Here are a small network's activations along a few directions, averaged over the inputs that share one value of a field.
Values that are neighbours, or in one group, have similar rows; names and order tell nothing.
Strong random noise was added to every row along 14 fixed directions; ignore it. To show where, here is one row again and again, with new noise each time:
[-152 -240 -150   -9   41   51   95   20   14 -137 -162 -239  294    2
 -228 -257  293 -173 -151   17   73  226  136  321   55 -235  474]
[-294   19  299  115 -241  230  -19   10 -420  326   58 -366  389  129
 -321  -11  177 -264   46  311 -240   63  160  238  336   98  262]
[ 124  138 -162  -40  173 -244 -105  103 -169  -88  -84  179   50  -85
  110 -118  -48 -146 -105 -161   -2 -256  287  184 -240  -15 -165]
[-259  116  160  239  -54  371 -265 -186  215  -82  761 -249 -242  213
  563  344 -219  195  -52   42  380  -31 -186 -333  -99 -354  -45]
[ -38 -543  231  -85   22 -431 -179    8   79  -41 -347  442   -8   17
  -66  -69 -202   12 -272  -42 -234  288 -443  253  -48 -294   89]
[ 106   58 -137  258   35  268  -67 -290   20 -141  604   96 -250  182
  553 -115 -185  -95 -169 -160  493  -27  408  113  -19 -345 -235]
[ -83  429   89  105   16 -112   62   77 -230  -53  297 -214 -226  270
  -79  373  168  -31  452  396 -268  146  362  215 -319  279 -122]
[ 152   72 -503 -143  172 -125  285 -254 -379  -37  111  196  -53  219
  -97 -294   40 -136  100  183  367   18  764  421  251  124 -282]
[-177 -295  -20   94  137  -62  -88   97  103  226  177  335 -249  163
  266 -138    4 -148  -14 -106 -244  108  489   16  157 -162 -328]
[ 257 -198   66  256  -71 -395  -19  -72  -81  123   60  -54 -105  138
 -186  -42  397  -85  149 -412  329  461  230  244   58  428 -134]
[-485   97   16  -89  104  454  170  159  -30  117 -202   26  342 -178
 -236  -36 -148  128  355  181 -236  120 -112   74  550  446  164]
[ 364   11  274  222  -56 -526 -678  -64 -432  411  -84 -516  168  -49
  395   -2  806  561  -55 -123 -135  107   45 -282  300   61   89]
[ 294  367  -44  153 -137  573  331 -140  262 -235  119   76 -304  -64
   14   -8 -274 -181  -58 -327   68 -221  210   89 -438   70 -516]
[-170 -194  372  435 -365  300 -324 -333  -34 -270 -124 -208   11  171
   88  -29  -23 -223 -249  100  -31  201  -17  194  309  254 -203]
[-198  108  354   73  -38  310 -224  151  -93  121  -91 -302  369 -181
   -7  -79  200   24  -23   77 -516   56  -49  159    0 -253  447]
[ -89  563   23 -101   96  290 -354 -210 -181 -218   35 -369   40  -37
  163   46  161  303  182  337 -210 -209  362   -7  -29  136 -224]


Values of Kiv:
y10: [ -66  232 -136   48  116 -255 -109  372 -140 -169 -119 -252   19  -87
  424  205  216   65 -262  508 -485 -343   15 -199 -353 -461  392]
y1: [-224 -189   64 -201   24 -650 -477 -118 -147 -113 -218  -89  108  231
 -376  128    8 -129   69  -16  319  -46  -32  -69   -4  500 -288]
y18: [ 348  -53   -2   31  -79 -270   55   -8  -58 -184 -473  256 -225 -136
  246  138 -191  231 -258  162 -253 -114 -518  -72   27   -1  -51]
y9: [ -69  206  145 -211  113 -150   42   54 -245  409  411  107  186  -31
 -401  110 -134  -37  420 -263  405   63   34  212  -19  340  -27]
y6: [ 467  431  145  -39 -130  276  480  191  -75  -54 -503  412    6 -349
 -214  -86 -277   65  148  206 -741 -122 -209  211 -237   80   45]
y20: [ 512  244  153   15   45 -172 -155  -81 -128   51    3  170 -182 -114
  183   23  -68  115   -6 -263  -17 -107   10   35 -165    7 -146]
y12: [-267   23  -24   98   74   52  212  506  311 -184 -289   89   49 -152
 -214   97  -80 -352  171  -55 -279   25    1  -11 -280  278  249]
y8: [ 134   87  -89   15 -218 -228   91  165  -66  509  291 -276  -99   89
 -208  299  308  -73  -41 -154  267 -465   95 -729   -6  288 -378]
y15: [-117 -207   98  -90  105   -8 -367   61  491 -113 -108 -113  -69 -192
   44 -119  318  141   13 -238 -263  142  -33 -238 -202  -82 -117]
y19: [-383 -581  253 -589   -9 -341 -457 -388  -27   42 -557   87  298   71
 -979 -380  171  -72    9  166  -73  400  130  355  336  258 -240]
y17: [  23  -76   54   73 -237  205 -160 -315  285 -227  -38 -297 -298  195
 -143  -42  181 -178 -293   45   90  -33  398 -127 -116    1 -384]
y11: [-121 -111  135 -494  449 -196 -546   91  360  182 -135  252   36 -352
  130 -198  176  606  262 -274 -232  160 -233 -364  198 -160  162]
y4: [ -45  154  -41 -304  161  399 -127 -161   13  259  550 -202  176 -175
   86 -200  169  187  108  -77  327  -66  149  -80  132 -513  429]
y16: [ 224 -110   -8   54 -213  422  362 -142   69  131  218 -145  114   -9
  193  -79 -113  190 -172   21  158   17 -541 -202  154 -589  471]
y3: [ 223  -72 -379  -69 -129 -614  393   92 -296   39   30 -147 -334  483
  -60  245  181 -219 -144  536   -7 -244  214 -207 -208 -243   55]
y5: [-189   10  -80  163   54  180   40  106  264 -318 -143  -83 -162   51
  329   93  100   33   94  224 -444  100  -30  -58   -1  -22  101]
y7: [ -15  267   46  -86  -25  135  -54    9 -102  121  301 -311   87   96
 -306  -88  209 -390  123 -121   40 -175  681   80 -475  -43 -101]
y14: [ 284  238  262  152 -262  249 -608 -400 -198 -238 -168 -187  170 -158
  471 -189  -19   51 -378   73 -173 -447  -18 -154    4 -134 -274]
y2: [ 118   40  193  180  -54  444 -155 -267 -128  -54  141   85   82  -42
  417 -291 -292  -54 -243    4  -99    5  116  340  163 -471  126]
y13: [-145 -336  289  232 -254  -18  -48    3 -130  102  -19   21  168   69
   76   70  -83 -193 -166  164 -145  160 -411  136  259  -95  252]
Each value of Kiv is a pair of two hidden parts, and every pair occurs once (5 first parts, 4 second parts).
y2 and y20 share the first part; y2 and y1 share the second. Which value has the first part of y1 and the second part of y20?
> y3
y19 and y15 share the first part; y19 and y7 share the second. Which value has the first part of y7 and the second part of y15?
> y14
y8 and y4 share the first part; y8 and y10 share the second. Which value has the first part of y10 and the second part of y4?
> y18
y17 and y5 share the first part; y17 and y12 share the second. Which value has the first part of y12 and the second part of y5?
> y16

Values of Tida:
j17: [ 146   62  238  141   32    9 -145   99  297 -219 -227  198 -168 -179
  338  134 -108  305   25 -192 -526   83 -475  -19 -288  -93  -77]
j3: [  42 -209  309    2 -243 -190 -226 -172 -284  165  -44 -243   91  207
 -249   12  100 -225 -215  168  -11    1  -95  104   50 -149  172]
j14: [ 219  614  198  -55   20   84 -320 -158 -197 -474  129  -23  309 -297
 -100  -46 -222 -120   54 -123  381 -161 -109  467 -520  131  177]
j5: [-350  -47 -353  429  195 -486   99  652 -217  195  358  294   35  132
  441  175 -177 -529  108  -96  297 -287  372 -281  177  473  -25]
j19: [ 138 -210 -261 -240  157 -190  -86  -23  310 -205 -358  190 -213  -46
  174 -134   93  289 -111   27 -292  -13   93 -299 -135 -198 -280]
j9: [ 289   81   75  248  -42 -128  -98  116  -89 -129 -340  119   52 -169
  169 -173  -51 -316 -320 -424 -172 -231  130  269 -258   45 -136]
j10: [ 143   28  130  226 -189 -148  241   65 -351  249  282   62  160   46
 -153  123 -161 -316 -114  -67  342   24 -135  371  -50  -64  284]
j6: [ 306   67  299  -44  -44   12   35  -49  -34  113 -253  269 -193  -68
   17  -97  203  366  319  244 -804  396  -16  176   92   30  -80]
j4: [ -23  135  -85 -353  -93  109   68  -91  -60  206  100 -328   65   84
 -225   74   33   45 -261  317   21 -469   21 -367 -176 -568  182]
j18: [ -53   15 -363  361   21 -301  270   58  -95 -398   51 -101 -415  351
  299  382  150   47  190  608   67  265  199   11   -4  419 -168]
j2: [ 116   23  -99  251  -66 -289   71  177 -118  116   34 -174 -227  188
  312  226  301   80   17  245 -346  -38  124 -284  -88   16 -230]
j12: [  56 -508  -57   79  -63 -122  165  -90  124 -232 -621  321 -134  122
 -144 -312   45 -257 -105   68 -405  335  153  324  269  192 -121]
j20: [ -40 -177  221 -208  -30   52   12 -110  275  113   76  334 -388   72
  -91  153 -276   78   59  -25 -111   76 -265 -133  -24  -60 -291]
j13: [  55  -53   60   47 -257    7  277  137  -96  310 -249 -160    4   15
 -484   58  284 -183   82    8 -118   45  107 -124  254  486  -89]
j7: [ 140 -348  296  247  -43 -214   22  130  206  163  -44   49 -421  190
    3  -21  573  -56  333  -38 -763  687  324  177  -41   61   -8]
j11: [  -4  609   63    8  -53  800  -26   74  129  -26 -119 -164  234 -456
  165  -42 -240  109    2 -320 -135 -570  -56 -181   51  302 -229]
j15: [-374  190 -336  -49  217  214  266  129  238 -530 -120  297 -270  109
   94  116 -475 -161   48  448 -241 -203  161   93 -343  -83 -284]
j1: [ -32 -210   13  182  -68  -53   90   81   16   -6   16  114 -101  143
 -209  -69  -43 -481 -191 -189   32   61  380  247 -110   31 -176]
j16: [-299 -161 -279  -93  166 -100  331  146   84 -165  169  129   16  136
 -120   66 -244 -204   10  171  116   72  -44  168 -296 -342  231]
j8: [ 159 -106   49 -237  -51 -436  507  450    4  756  -12 -192  -93  126
 -590  226  519   23  296 -194 -531  147   29 -192 -389 -106   99]
Each value of Tida is a pair of two hidden parts, and every pair occurs once (5 first parts, 4 second parts).
j20 and j11 share the first part; j20 and j6 share the second. Which value has the first part of j6 and the second part of j11?
> j2
j10 and j4 share the first part; j10 and j17 share the second. Which value has the first part of j17 and the second part of j4?
> j12
j5 and j15 share the first part; j5 and j19 share the second. Which value has the first part of j19 and the second part of j15?
> j16
